A small network was trained on invented records. Each row is its activation on one of them, seen along a few directions.
After each row come some of the record's fields: S, C, G, W.
[ 8.38 -3.55 -0.14 -0.57  2.97 -3.19  2.33 -0.92 -5.02 -1.54]	S=s1 C=c1 G=g2 W=w1
[-5.05  0.90  1.05  2.45  1.65  0.39  4.64 -0.68  4.58  0.30]	S=s5 C=c3 G=g3 W=w3
[ 1.17 -4.73 -0.14 -2.25 -7.00 -1.82  1.74 -0.32  5.50  0.19]	S=s2 C=c2 G=g5 W=w4
[-4.48  2.78  3.85  0.14  3.14  2.86  1.76 -3.12  2.49 -3.34]	S=s3 C=c4 G=g3 W=w3
[-7.68  0.72  0.22  1.92  3.08 -2.80 -1.68 -2.30 -2.47 -2.70]	S=s1 C=c4 G=g4 W=w3
[-1.36 -2.62 -2.06  3.03 -0.49  5.28  1.59  4.24  0.05 -5.69]	S=s5 C=c2 G=g3 W=w5
[-3.03 -2.65  3.72  4.36  1.29 -4.30 -0.89 -6.14  0.36  2.13]	S=s1 C=c4 G=g4 W=w3
[-0.20 -2.04 -3.01  4.64  0.26  1.58 -1.29  1.42  3.70 -4.18]	S=s5 C=c2 G=g1 W=w3
[-4.16 -0.27  2.24 -2.87 -2.66 -2.32  1.16 -1.21  5.49  2.07]	S=s5 C=c3 G=g5 W=w4
[-5.62  2.65  2.50 -2.49 -3.21 -2.89 -1.37 -0.55 -5.60 -2.85]	S=s1 C=c3 G=g5 W=w2
[ 0.14  1.67 -3.38 -1.34  1.51  2.10  7.63  1.96 -1.68 -4.97]	S=s5 C=c1 G=g3 W=w1
[-5.12  1.17  4.62  3.13  1.47 -1.91  2.51 -5.33  1.81 -1.91]	S=s1 C=c4 G=g3 W=w3
[-1.88  0.90 -2.44  1.15 -1.06  3.15  0.24 -2.49 -1.27  8.67]	S=s3 C=c5 G=g4 W=w2
[-0.28 -0.01 -1.66  1.18 -3.98  6.71 -2.35 -5.05  5.34 -0.64]	S=s3 C=c2 G=g1 W=w5
[ 3.91 -4.11  0.27  5.49 -4.13 -1.33 -3.62 -5.06 -1.66  0.01]	S=s1 C=c2 G=g1 W=w2
[ 1.79  0.68 -2.91 -5.51 -3.11 -0.66  4.09  5.03 -3.93 -4.60]	S=s2 C=c1 G=g5 W=w1
[ 0.20  6.58 -0.41  0.24 -1.53  1.01 -3.39 -2.53  5.45  0.53]	S=s4 C=c3 G=g1 W=w5
[-3.98  0.44  3.27 -0.11  5.00  3.94 -0.77  2.82 -1.80 -4.02]	S=s3 C=c4 G=g3 W=w3
[-2.75  0.91  4.70 -0.28 -3.72 -3.32 -0.88 -1.51 -4.93 -0.20]	S=s1 C=c3 G=g5 W=w2
[ 3.49  1.38  7.71  4.48  3.11 -1.91  0.69 -1.39  2.47  0.43]	S=s4 C=c4 G=g3 W=w3
[ 1.59 -1.25 -0.09  3.38 -2.81 -3.00  1.90  0.65 -1.63  8.58]	S=s2 C=c5 G=g4 W=w2
[-3.44 -1.23 -2.84  2.40  1.69  2.96  3.14  2.21  2.42 -6.07]	S=s5 C=c2 G=g3 W=w3
[ 0.93 -3.69 -5.88 -3.97  2.47 -3.95  1.05  1.59  2.72 -1.26]	S=s2 C=c1 G=g2 W=w4
[-0.59 -1.22  5.68  1.04 -2.88 -3.43 -2.13  0.87 -6.48  0.56]	S=s1 C=c3 G=g5 W=w2
[-3.00 -0.84  5.91  4.20  1.66 -2.21  1.90 -4.56  1.39 -0.33]	S=s1 C=c4 G=g3 W=w3
[ 1.22 -5.36 -0.95 -3.02 -4.05 -1.41 -1.17  6.82  0.22 -3.52]	S=s2 C=c2 G=g5 W=w4
[-0.59  1.31  4.68 -5.99 -2.72  3.96 -0.20 -1.48 -0.78  0.13]	S=s3 C=c3 G=g5 W=w1
[ 6.60  6.91 -0.64 -1.05  0.11 -0.55  1.21 -0.37 -0.60 -1.36]	S=s4 C=c1 G=g1 W=w1
[ 1.86 -1.99 -0.07  2.29 -3.70  6.28 -3.17 -4.01  4.84  0.86]	S=s3 C=c2 G=g1 W=w5
[-4.77  0.50 -1.88  2.28  3.76  1.71  3.29  7.37 -0.31 -0.56]	S=s5 C=c5 G=g3 W=w3
[ 4.95 -1.68  0.19  0.37 -2.66 -2.76  3.74 -6.07 -4.04  1.03]	S=s1 C=c1 G=g4 W=w1
[ 6.51 -6.06 -1.78 -1.69  1.53 -6.49  1.33 -0.43  4.39  1.85]	S=s2 C=c1 G=g2 W=w4
[-0.48  0.52 -0.95 -2.82 -2.41  8.68 -1.69 -1.37 -0.97 -1.64]	S=s3 C=c2 G=g1 W=w1
[-4.31 -1.60  1.34 -4.33 -0.09 -1.75 -2.27  6.15  0.10 -1.44]	S=s5 C=c3 G=g5 W=w4
[ 1.99 -4.24  5.69 -0.25 -0.32 -3.35 -1.93  5.68  0.42  2.28]	S=s5 C=c3 G=g5 W=w4
[ 3.98  2.85  5.39  3.51  1.93  0.53 -1.76  3.23 -1.80 -2.53]	S=s4 C=c4 G=g3 W=w5
[-5.85 -0.48 -0.73  1.21  1.34 -2.50 -2.66  0.07 -8.80 -1.61]	S=s1 C=c4 G=g4 W=w2
[-1.52  2.69 -1.33 -5.45  1.95  5.91  1.34 -3.79  0.42  1.65]	S=s3 C=c5 G=g2 W=w1
[-0.50  1.97 -0.62 -2.33 -0.88  6.21  1.08 -0.96 -3.59  4.35]	S=s3 C=c5 G=g4 W=w1
[-0.57  0.15 -1.21 -5.69  3.69  6.51 -1.64  1.64 -3.42  0.50]	S=s3 C=c5 G=g2 W=w1
[ 2.16  1.88 -5.09 -5.12  0.25 -1.60  6.28 -3.00  1.03 -3.35]	S=s2 C=c1 G=g2 W=w1
[ 6.96 -1.66  1.93  2.23 -0.19 -0.21  8.46 -0.72  0.16  0.08]	S=s5 C=c1 G=g3 W=w1
[-1.56  1.40  4.27 -2.34  2.29  6.00  1.18  1.41 -4.39 -3.30]	S=s3 C=c4 G=g3 W=w1
[-2.13 -1.84 -2.62  2.01 -1.03  4.93  1.62  3.28  0.66 -6.51]	S=s5 C=c2 G=g3 W=w5
[ 0.04 -0.37 -2.55 -1.40  4.45  3.09 -2.74  0.21 -2.21  3.93]	S=s3 C=c5 G=g2 W=w2
[ 5.18 -3.30  5.52 -3.51  2.37  3.04 -0.58 -3.41  0.40  4.12]	S=s3 C=c3 G=g2 W=w1
[ 7.32  4.96 -0.36 -0.41  0.48  0.14  0.15  1.92 -2.04 -0.20]	S=s4 C=c1 G=g1 W=w1
[-4.59  1.54  3.88  2.44  0.81 -2.14  0.90 -1.82 -5.91 -3.08]	S=s1 C=c4 G=g3 W=w2
[ 0.11  0.76 -0.42 -2.70 -2.71  8.09 -1.45 -2.24 -0.46 -1.80]	S=s3 C=c2 G=g1 W=w1
[ 0.38 -3.00 -6.17 -4.89  2.01 -4.35  1.22  0.29  3.33 -1.99]	S=s2 C=c1 G=g2 W=w4
[-2.70  0.16 -0.38 -2.83 -5.74 -3.85  3.50  0.70  5.06  3.70]	S=s2 C=c5 G=g5 W=w4
[-1.62 -2.42  1.13 -5.60  3.05 -0.19 -2.90 -5.37  6.26  2.80]	S=s3 C=c3 G=g2 W=w4
[ 2.39 -2.07  1.11  0.46 -8.62  0.38  1.34  0.16  3.00 -3.11]	S=s2 C=c2 G=g5 W=w5
[-6.18  1.94 -4.30  1.96  2.34 -0.12  2.16  2.16  1.75  2.38]	S=s5 C=c5 G=g4 W=w3
[ 4.26  1.08 -0.36 -3.59 -5.20 -2.03  6.38 -0.44 -0.07 -1.74]	S=s2 C=c1 G=g5 W=w1
[ 3.23 -1.46 -1.94 -0.54  0.26 -1.14  1.66 -0.13 -8.73 -2.81]	S=s1 C=c1 G=g4 W=w1
[ 0.43 -1.47 -1.29  4.92  0.95 -0.36  1.11  4.37 -4.19  7.18]	S=s5 C=c5 G=g4 W=w2

Which values does each new row have?
[-1.92 -2.56  4.04 -1.59 -2.76 -2.50  0.42 -0.56  5.09  3.69]	S=s5 C=c3 G=g5 W=w4
[ 0.85 -3.31 -0.13  5.11 -1.88  4.41  3.03  0.07  3.24 -2.86]	S=s5 C=c2 G=g3 W=w5
[-4.31 -2.11 -5.08  0.80 -1.95  0.45 -3.12 -3.86 -6.14 -3.59]	S=s1 C=c2 G=g4 W=w2
[ 7.54 -3.29 -1.58 -0.14  3.77 -0.28  4.67  1.95 -2.14 -0.46]	S=s5 C=c1 G=g2 W=w1
[ 0.02 -0.94  6.41  1.43 -3.95 -4.04 -0.93 -2.06 -4.43  1.58]	S=s1 C=c3 G=g5 W=w2
[-0.49 -2.37 -2.73  5.21 -1.62  2.15  0.53 -2.82  7.06 -1.31]	S=s5 C=c2 G=g1 W=w3
[ 0.64  0.50 -0.37 -2.07  0.23  6.58 -0.56  3.17 -6.21  3.81]	S=s3 C=c5 G=g4 W=w1
[-1.27  1.39 -2.64  0.19 -3.19  6.49 -3.12 -3.20  4.07 -3.26]	S=s3 C=c2 G=g1 W=w5
[ 3.83 -1.22  2.67 -0.34 -3.75  6.96 -0.57 -3.92  1.03  1.81]	S=s3 C=c2 G=g1 W=w1
[-1.38 -1.22  1.56 -0.69  7.42  1.63 -2.66 -1.62  1.55 -1.10]	S=s3 C=c4 G=g2 W=w3
[-0.84 -1.65 -3.27  3.38 -5.44  1.92 -2.39 -6.25  3.68 -3.28]	S=s1 C=c2 G=g1 W=w5
[ 0.96 -4.11 -2.95  0.07 -5.17 -2.17 -1.38 -2.35  7.53 -0.51]	S=s2 C=c2 G=g1 W=w4
[-1.54  5.65  1.88  0.37  2.05  2.10 -1.04  2.95 -1.34 -5.01]	S=s4 C=c4 G=g3 W=w5
[-6.04  2.60  3.65  2.31  2.44 -2.13  1.88 -3.71  0.42 -4.47]	S=s1 C=c4 G=g3 W=w3
[-5.80  1.39 -3.89  2.41  1.89 -0.10  2.49  1.29  2.40  3.60]	S=s5 C=c5 G=g4 W=w3
[ 1.94 -4.46 -5.54 -4.45  3.42 -4.52 -0.32  4.06  0.68 -2.82]	S=s2 C=c1 G=g2 W=w4
[ 2.96 -4.31  7.68 -3.26 -2.36 -1.16 -2.62 -0.28  3.17  3.98]	S=s3 C=c3 G=g5 W=w4
[ 0.48  1.77 -3.18 -2.18 -2.38 -1.53  4.48 -6.85 -3.50 -2.04]	S=s1 C=c1 G=g4 W=w1
[-2.64 -2.06 -3.72  2.17 -3.49 -0.18 -0.55 -8.68 -2.23 -0.29]	S=s1 C=c2 G=g4 W=w2
[-0.12 -2.14  7.03  5.87  3.82 -2.62 -0.45  1.06 -3.10 -1.90]	S=s1 C=c4 G=g3 W=w3
[-4.24 -0.30  3.44 -3.60 -3.05 -4.57 -0.62 -3.62  3.04  0.80]	S=s1 C=c3 G=g5 W=w4
[ 1.65 -2.84 -4.40  1.27  5.85 -2.21  2.41 -0.49  3.08 -1.46]	S=s5 C=c1 G=g2 W=w3
[-2.87  7.07 -4.43 -0.10 -0.24 -0.42  0.19 -2.13 -0.98  4.26]	S=s4 C=c5 G=g4 W=w2
[ 6.28  2.32  6.96  0.85 -3.00 -1.01 -2.83  2.37  0.44  1.04]	S=s4 C=c3 G=g5 W=w5
[-0.16  3.83  0.01 -2.57 -0.06 -2.87 -4.03 -3.20  7.32  1.61]	S=s4 C=c3 G=g1 W=w4
[ 2.32  1.28  0.86 -1.90  3.05 -2.77 -7.35  4.83  1.39 -0.69]	S=s4 C=c3 G=g1 W=w4
[ 7.24  2.63  3.45  3.19  0.53 -1.09 -6.28  3.41  0.96  0.73]	S=s4 C=c3 G=g1 W=w5
[-1.20  0.59 -3.02 -0.60 -2.38  6.70 -5.02  0.14  1.53 -4.52]	S=s3 C=c2 G=g1 W=w5
